These are the activations of a small neural network, seen along a few directions. Each row is one input.
In each table, some parts of the input vary, and every possible input appears once, in random order.
Descriptions start from the smaller parts, as in this example, which fits no table here: one of 6 places along a line, together with either a single point or (one of 2 separate values, together with one of 5 places around a ring) or one of 11 places along a line.
Shared parts are said once, and a part with two or three values counts as separate values.
In the rows, 128 means zero.

Other details of the inputs vary at random and push rows far along two fixed directions, the same in every table; ignore that.

Table:
x1: [162 162 170 131 125 129 119 148 141 149  81 139  43 128]
x2: [103 116 140 128 149 107 127 131 127 149 114 149 145 149]
x3: [125 137 135 123 130 125 130 130 164  89 151 151 120 118]
x4: [142 104 118 132 136 141 114 124  82 159 106  82 107 120]
x5: [152 120  90 108 101 137 129 124 133  88 157 126 193  81]
x6: [134  94 104 130 143 132 128 111 129 133 152 135 116 130]
x7: [113 148 118 145 161 127 139 108 154 112 178 178 141 150]
x8: [141 135 150 123 160 138 119 159 153 119 156 126  98 129]
x9: [152 126 152 128 134 128 110 147  89 177  82  91  80 124]
x10: [121  75 141 156 104  95 124 138 142 105 131  98 195 118]
x11: [157 101 132 137 114 140 146 157 134 163  89  84  50 120]
x12: [122 128 143 133 141 120 117 157  99 161  90  98 120 137]
x13: [160 131 131 140  96 141 136 150 133 142  78  86  45 106]
x14: [121 107 130 173 133 119 107 115 154 120 160  98 134 142]
x15: [121 122 141 114 112 108 135 136 137  96 118 139 145 116]
x16: [111  79  76 132 134 128 129 137 105 106 155  96 188 117]
x17: [118  97 100 110  93 135 146 131 138  85 166 138 181 105]
x18: [120 143 144 128 134 111 126 142 150 106 119 168 143 130]
x19: [140 132 104 124 124 150 116 106 130 122 167 164 119 127]
x20: [146  74 102 119 132 128 125 140 124  97 168 128 184  89]
x21: [128 121 132 122 117 108 116 105 111 125 111 152 148 111]
x22: [113 114 165 161 136  95 100 115 143 132 138 127 165 141]
x23: [133 176 103 130 132 150 118 130 137 124 137 113 121 135]
x24: [111 132  99 142 129 129 127 119 136 109 134 131 126 133]
x25: [155 106 143 117 143 122 115 152 118 126 133 139 141 112]
x26: [131 109 151 168 132 118 114 137 176 112 157 112 135 130]
x27: [ 92  87 101 131 147 118 134 106 118 129 138 136 180 141]
x28: [ 97 101  97 141 119 118 156 100 104 123 125 118 186 129]
x29: [135 123 138 114  76 136 148 161 113 138  83  92  98 123]
x30: [151 205 155 113 152 150 110 139 178 111 161 154  91 132]
x31: [110  72 118 173  92 115 124 114 105 143  97  33 151 126]
x32: [120 170 111 125 138 143 113 111 121 129 128 125 155 135]
x33: [125 144 166 118 161 120 106 141 115 148 125 128 107 141]
x34: [107 122 119 131 176 129 107 118 115 126 158 146 170 141]
x35: [119 141 112 119 126 147 123 112 138 112 170 152 120 140]
x36: [140  89  92 116  91 138 139 125 129  97 160 148 177  92]
x37: [141 119 128 121  81 134 130 130  86 164  77 104 107 115]
x38: [132 130 145 128 132 108 135 102 117 137 131 167 148 124]
x39: [113 141 143 110 114 125 123 120 117 133 127 152 138 135]
x40: [146 137 121 143 133 138 142 108 130 140 140 133  83 132]
x41: [130 166 137 138 132 142 121 125 141 135 113 107  34 146]
x42: [106 102  73 128 102 139 138 120 117 104 154 131 180 124]
x43: [102 139 118 139 140 126 119 104 124 124 119 142 136 139]
x44: [114 187 148 133 172 151 102 106 149 144 157 202 103 169]
x45: [138 119 137 137 143 140 124 115 111 182  92 105  55 145]
x46: [130 116 123 132 156 132 124 163 146 112 155 132 147 123]
x47: [143 174 141 104 150 122  94  99 132 116 161 193 180 118]
x48: [151 175 123 132 106 153 134 168 141 140  90  76  84 121]
x49: [132 117 113 137 107 134 124 101  96 144  86  97  99 116]
x50: [136 107 136 132 121 124 136 186 107 146  80  76 118 125]
x51: [149 116 125 136 120 129 154 125 145 117 146 144 125 109]
x52: [146 118 114 128 166 140 103 121 123 124 175 142 123 124]
x53: [108 141 154 121 141 103 139 104 129 122 146 170 157 138]
x54: [108 135 139 138 128 106 147 123 118 141 110 144 153 139]
x55: [162 153 132 106 113 130 118 137 129 116 123 138 152 103]
x56: [120 100 131 120 141 124 143 138 160 111 157 139 129 129]
x57: [117 121 127 127 158 132 128 119 148 129 159 137  94 153]
x58: [124  80 125 108 121 110 134 156 110 101 135 106 186 107]
x59: [103 143 149 113 144 101 112 100 137 101 149 186 166 130]
x60: [126 116 160 116 140 116 139 150 146 136 117 136 102 143]
x61: [130 134 134 126  97 134 141 163 125 139  93 126 119 132]
x62: [109  95  91 130 106 121 162 105 116 101 153 104 162 120]
x63: [109 100 124 128 128 130 139 117 107 157 100  82  97 144]
x64: [119 170 121 109 143 140 108  94 127 113 156 139 158 132]
x65: [143 180 190 132 145 125 144 148 155 150 109 147  48 155]
x66: [133  77  71 135  73 129 143 115  91 117  97  64 128  93]
x67: [121 180 167 140 141 120 114 138 133 159  77 141  66 153]
x68: [131 158 162 139 184 136 124 152 189 142 151 180  71 162]
x69: [111 149 143 133 150 128 138  93 128 134 143 145 115 149]
x70: [151 185 147 123 112 139 128 171 133 147  74  97  91 131]
x71: [162 203 132 120 167 156  91 105 158 124 178 177  92 136]
x72: [124  78 100 132  68 123 186 145 113 114 102  54 140  98]
x73: [138 189 123 117 143 152 110 118 147 117 158 126  99 138]
x74: [129 123 115 145  94 133 148 161 136 125  80  81  92 115]
x75: [147 129 138 110 117 131 121 129 135 117 146 186 146 117]
x76: [146 123 147 126 127 112 146 125 136 120 136 169 143 118]
x77: [121 130 141 134 129 109 156 142 141 117 126 158 159 134]
x78: [132 152 142 148 138 132 155 147 161 131 130 142  96 139]
x79: [107  81 121 119 136 102 144 143 140 108 139 158 198 130]
x80: [100 109 108 118  99 116 133 124 104 122 122 147 202 123]
x81: [131 181 148 107 124 127 113 126 121 136 112 120 127 129]
x82: [127 100 139 120 139 109 122 114 115 151 120 150 137 129]
x83: [131 124 110 135  87 149 149 164 131 134 102  98 106 121]
x84: [117 126 116 124  92 150 137 120  94 153  93  80  93 135]
x85: [114 115 126 121 156 131 113 118 104 130 145 109 139 134]
x86: [115 138 104 113 102 116 126 128 102 118 109 112 210 111]
x87: [127 134 129 134 155 127 129  78 125 130 160 177 144 134]
x88: [108 130 123 130 118 129 127 103 111 128 103 102 106 131]
x89: [152 145 179 121 177 123 113 136 166 146 144 201  82 149]
x90: [116 101 101 144 128 134 145 142 124 150 107  85  94 146]
x91: [140 171 146 100 127 127 119 139 146 102 140 145 153 121]
x92: [105 107 146 115 139 106 130 121 122 141 122 136 139 141]
x93: [129  88  87 125  76 145 137 105  75 145  98  88 142 107]
x94: [132 108 111 130 126 142 129 150 102 140 118  52  85 128]
x95: [141 155 110 114 136 143 104  88 115 122 149 144 162 116]
Each input here is: one of 5 places around a ring, together with either a single point or (one of 3 separate values, together with one of 6 places along a line).
The inputs of x80 and x61 match in every part but the place on the ring of 5. If x86 is changed in the same way as x80 into x61, which row does it become?
> x70
The inputs of x73 and x81 match in every part but the place on the ring of 5. If x16 is changed in the same way as x73 into x81, which row does it become?
> x12
The inputs of x7 and x54 match in every part but the place on the ring of 5. If x35 is changed in the same way as x7 into x54, which row does it become?
> x39
Which other rows does x84 become when the choice among 3 separate values takes its other values? List them by row number.
> x44, x93
Which other rows does x87 become when the place on the ring of 5 takes its other values? List them by row number.
> x38, x40, x51, x76
Which other rows does x75 become when the choice among 3 separate values takes its other values? List them by row number.
> x29, x61
A walk changes only the place on the line of 6. It starts at x32 and steps to x44. List the rest of the walk in order.
> x43, x28, x27, x34
Which other rows does x92 become when the place on the ring of 5 takes its other values? List them by row number.
> x56, x57, x60, x63

Table:
x96: [124 142 130 124 145 138 125 116 126 145 131 166 103 145]
x97: [114  98 106 114 108 112 127  94  91 115 130 126 197 107]
x98: [151 154 151 131 146 142 103 146 149 133 135 119  81 133]
x99: [123  67  99 126  61 112 168 146 114 109  95  94 172  94]
x100: [129  95  77 116  69 132 151 153  92 110  96  54 188  91]
x101: [126  96  77 100  63 129 159 136  91 100 105  83 192  84]
x102: [119  99 136 144  98 117 152 138 107 163  65  93  90 135]
x103: [135 110 103 105  90 121 132 115 112  93 136 125 194  90]
x104: [118 109 122 112  94 107 149 131 131  93 128 139 194 105]
x105: [133 138 173 155 151 127 136 146 135 185  84 107  23 163]
x106: [110 190 126 143 190 147  98  63 172 109 215 207 114 168]
x107: [ 87 113 145 127 196  94 104 100 167  84 216 228 222 150]
x108: [115 100 114 118 149 112 112  80 127 101 185 203 203 119]
x109: [139 149 163 138 189 131 102 106 147 151 161 178  79 154]
x110: [ 97  83 113 136 106  98 142 127 102 120 107  97 208 120]
x111: [172 179 164 135 127 154 115 146 145 165  94 129  11 136]
x112: [122 163 166 131 212 124  76 100 164 122 200 212 130 160]
x113: [127 120 126 132 148 137 134 127 117 155 124 119  89 143]
x114: [172 168 150 145  88 153 126 176 107 184  34  22  16 124]
x115: [143 172 149 116 195 142 111 123 182 105 209 227 115 145]
x116: [122  60 105 130  94 109 164 143 127 100 130 102 181 102]
x117: [116 124 129 126 126 107 129 135 151  87 157 159 211 117]
x118: [146 210 131 148 142 171 117 114 170 134 147 127  25 153]
x119: [144 157 173 146 129 135 130 181 153 159  81  84  30 149]
x120: [168 170 169 137 162 149 112 141 159 154 134 143  28 141]
x121: [100 101 103 119 154 121 118 114 121 107 170 147 194 132]
x122: [109 177 181 123 187 107 107  98 166 121 172 237 139 162]
x123: [130 136 134 139 127 128 112 124 102 156  99  92 119 130]
x124: [112  89  86 111  75 125 155 123  67 136  79  66 166 107]
x125: [105  84  80 122  94 121 142 127  77 124 103  72 205 110]
x126: [132  90  80 111  80 134 153 135 109 102 123 114 171  93]
x127: [156 152 135 136 101 161 138 190 116 175  51  25   6 134]
The inputs of x101 and x124 match in every part but one. If x127 is changed in the same way as x101 into x124, which row does it become?
> x121
What is each input in this table made of?
> one of 2 separate values, together with either a single point or (one of 3 separate values, together with one of 5 places around a ring)
Which other rows does x121 become when the choice among 3 separate values takes its other values? List them by row number.
> x107, x112
Which other rows does x96 become when the choice among 3 separate values takes its other values? List them by row number.
> x102, x108

Table:
x128: [116  51 112 147 107 107 162 165 101 143  90  63 150 123]
x129: [111 174 132 114 151 134 133  93 145 110 162 218 134 143]
x130: [127 173 159 146 131 132 136 172 164 136  97 135  74 149]
x131: [ 92  87 119 127 164 101 120 105 129 107 174 126 183 140]
x132: [139  73 140 145  94 112 150 136 104 173  62  67  66 132]
x133: [132 136 102 117 136 133  95 106 113 114 153 135 194 111]
x134: [108  66  84 156 104 130 133 110  80 154 102  51 150 118]
x135: [135  88 115 123  86 123 140 182 101 124  76  71 165  96]
x136: [129 133 146 127 156 136 129 110 121 181 108 145  48 167]
x137: [174 153 100 113 145 170 122 129 196  78 223 179  99 111]
x138: [151 179 151 105 142 144 116 129 110 161 109 156  69 134]
x139: [143 182 170 118 157 141  94 151 136 141 120 108  81 141]
x140: [166 164 181 125 129 130 116 144 130 154 102 147  65 118]
x141: [ 97 132 115 125 121 117 131 117 139  80 161 126 194 128]
x142: [114 116 128 125 103 106 145 105 144  87 147 176 183 108]
x143: [116 142  93 137 123 132 124  92 136 105 163 145 195 130]
What is each input in this table made of?
> either a single point or (one of 3 separate values, together with one of 5 places around a ring)
Which other rows does x128 become when the choice among 3 separate values takes its other values? List them by row number.
> x130, x135
Which other rows does x142 become when the choice among 3 separate values takes its other values? List them by row number.
> x132, x140
